These are the activations of a small neural network, seen along a few directions. Each row is one input.
Each table varies a few parts of the input and shows all the possible inputs, shuffled.
A made-up example of a description, with smaller parts first: one of 2 separate values, together with either a single point or one of 11 places along a line or (one of 6 places along a line, together with one of 8 places around a ring).
Shared parts are said once, and a part with two or three values counts as separate values.
In the rows, 128 means zero.

Other details of the inputs shift rows strongly along two fixed directions, in all tables alike. That doesn't count.

Rows:
r1: [137 123 121 137 133 142 135 134 133 123 135 132 129 127]
r2: [139 127 119 140 134 140 141 141 126 121 133 133 124 129]
r3: [122 127 148 120 143 116  99  99 128 160 114 107 108  87]
r4: [146 128  67 188 128 185 203 197 153  31 161 203 145 191]
r5: [124 114 129 134 161 133 113 103 180 123 135 143 114 105]
r6: [131 121 124 130 139 127 133 130 139 117 126 133 128 136]
r7: [111 155 154  95  86  92 104 108  84 184 114  88 124 106]
r8: [139 129 140 117 109 127 121 137  77 156 121  95 142 129]
r9: [146 121 117 117  90 130 159 179  71 104 131 119 182 206]
r10: [125 117 127 136 160 136 114 102 177 126 135 141 109  99]
r11: [121 119 127 140 162 137 113 102 180 122 133 146 106  97]
r12: [134 124 125 130 130 130 138 139 122 118 126 129 133 142]
r13: [128 126 124 135 134 134 132 132 133 114 126 137 128 132]
r14: [125 123 122 136 142 133 130 126 148 110 128 142 125 130]
r15: [135 123 119 140 143 139 139 133 146 117 134 140 118 122]
r16: [119 119 130 136 163 128 113 101 182 117 129 147 109 104]
r17: [125 151 109 119  63 119 165 174  82 103 137 139 167 197]
r18: [126 124 125 143 165 135 126 109 175 124 129 146  96  92]
r19: [113 159 151 101  85  97 108 113  79 185 114  87 121 104]
r20: [136 125  98 161 134 160 162 157 148  79 145 168 133 152]
r21: [127 121 147 115 141 122  98  99 132 161 122 104 116  94]
r22: [129 121 146 105 110 116 111 128  88 149 118  97 155 144]
r23: [127 154 111 119  60 121 165 174  74 107 135 134 165 195]
r24: [127 120 147 104 123 108 114 125 101 148 113 102 143 139]
r25: [104 143 127 127 134 112 118  98 188 123 139 159 105 104]
r26: [124 128 124 150 160 139 123 110 166 122 129 146  97  90]
r27: [136 125 138 112 114 122 125 138  90 143 122 102 143 141]
r28: [126 117 126 136 165 132 119 105 181 123 133 143 104 100]
r29: [129 130 156 104 118 107 105 119  74 179 106  78 126 109]
r30: [131 127 142 112 110 123 115 130  85 150 117  98 145 136]
Each input here is: one of 5 places along a line, together with either a single point or one of 5 places around a ring.
The inputs of r21 and r8 match in every part but the place on the line of 5. If r27 is changed in the same way as r21 into r8, which row does it become?
> r2
Which other rows does r22 become when the place on the line of 5 takes its other values? List them by row number.
> r4, r11, r20, r30
List by row number the other rows that have the place on the line of 5 in common with r10.
> r6, r11, r14, r17, r28

Rows:
r31: [165  69 140 132 209 155 114 129 137 133 119 102 132 112]
r32: [139 134  71 173 129 149 214 188 173  28 156 212 138 203]
r33: [117 142 131 142 136 125 123 115 134 135 121 140 102  92]
r34: [130 129 153  73  79  94 118 141  59 160 116  87 169 169]
r35: [106 129 140 119 138 122 106 106 154 120 129 138 121 113]
r36: [110 124 133 140 148 137  97  93 177 135 139 142 114  89]
r37: [117 139 136 118 136 100 120 104 139 144 107 118 108 110]
r38: [125 131 126 127 136 141 128 117 150 147 146 132 110  99]
r39: [136 148 139 111  84 105 131 144  47 156 109  84 139 139]
r40: [128 133 116 139 134 148 126 115 154 130 138 138 106  99]
r41: [111 128 129 132 166 113 130 102 194 124 134 151  85  93]
r42: [136 131  76 167 100 164 195 202 144  14 155 207 173 230]
r43: [158  64 128 149 229 165 113 110 171 114 115 122 109  93]
r44: [120 130 118 146 153 150 119 101 184 130 143 143  86  76]
r45: [133 144 129 116  86 110 138 154  53 150 112  93 139 147]
r46: [107 136 136 132 140 113 119 110 149 133 113 137 107 112]
r47: [115 126 130 138 143 137 103  97 170 127 139 145 122  97]
r48: [109 138 137 130 141 113 123 108 148 128 115 138 110 110]
r49: [118 134 129 150 140 149 113 106 160 138 136 142 102  89]
r50: [113 134 127 126 142 109 126 109 152 133 114 129 101 115]
r51: [133 128 128 108  88 123 121 137  84 144 127 102 164 156]
r52: [151 128  67 170 108 173 207 198 160  31 176 206 174 218]
r53: [122 138 144 130 121 137 106 106 123 153 128 117 117  92]
r54: [127 133 137  96  92 106 121 136  86 134 116 103 157 164]
r55: [125 129 134  99  93 107 123 135  86 136 116 106 154 169]
r56: [126 124 132 125 135 127 113 110 163 138 145 133 127 111]
r57: [168  76 149 128 160 154 114 154  57 134 100  80 170 157]
r58: [137 147 146 102  88  95 131 143  48 171 114  84 140 132]
r59: [124 126 123 126 125 132 117 115 142 128 139 126 133 124]
r60: [131 131 137 128 136 133 114 103 154 158 139 124 103  83]
r61: [129 149 134 121  75 118 142 169  35 140 113 100 155 161]
r62: [137 145 136 116  93 109 141 156  71 151 122 103 136 143]
r63: [119 126 133 116 142 113 117 111 167 127 135 142 120 124]
What is each input in this table made of?
> one of 3 separate values, together with either a single point or (one of 2 separate values, together with one of 5 places around a ring)
The inputs of r63 and r35 match in every part but the choice among 3 separate values. If r60 is changed in the same way as r63 into r35, which row does it become?
> r53
Which other rows does r62 become when the choice among 3 separate values takes its other values? List them by row number.
> r45, r61
List by row number the other rows that have the choice among 3 separate values in common with r40.
> r37, r39, r43, r44, r45, r50, r51, r54, r55, r59

Rows:
r64: [116 118 152 120 177 110  91  78 174 156 114 120  88  68]
r65: [128 115 117 144 159 141 131 120 181  99 140 159 121 125]
r66: [139 129 149 104  95 120 116 141  50 168 115  77 153 137]
r67: [140 124  91 170 149 158 175 163 162  67 144 179 123 154]
r68: [133 123 112 154 163 143 144 128 170 104 133 155 103 113]
r69: [ 90 158 143 119 130  99  94  68 183 163 128 137  77  58]
r70: [117 114 151 119 170 118  83  74 176 155 121 120 100  71]
r71: [149 129 115 130  84 144 159 183  51 113 129 113 174 189]
r72: [133 124 153  95 103 102 116 139  56 158 102  78 155 153]
r73: [141 128 147 104  95 121 118 143  48 167 114  77 153 140]
r74: [118 117 149 125 167 128  83  75 176 162 129 120  98  63]
r75: [122 159  55 180  97 159 216 190 183  19 173 232 136 201]
r76: [139 117  91 162 142 168 162 155 170  70 156 177 137 157]
r77: [146 123 118 118  91 125 165 185  59 103 120 116 176 207]
r78: [134 120 154  89  98 106 107 132  61 165 110  75 163 151]
r79: [128 117 116 149 156 153 125 116 179 108 143 156 117 111]
r80: [ 94 160 140 120 128 100 102  75 181 158 131 141  82  66]
r81: [136 130 152 102 100 108 116 140  45 169 103  72 148 139]
What is each input in this table made of?
> one of 3 separate values, together with either a single point or one of 5 places around a ring
The inputs of r69 and r80 match in every part but the choice among 3 separate values. If r79 is changed in the same way as r69 into r80, which row does it become?
> r74
Which other rows does r74 become when the place on the ring of 5 takes its other values? List them by row number.
> r64, r65, r66, r67
Which other rows does r71 become when the choice among 3 separate values takes its other values? List them by row number.
> r66, r73
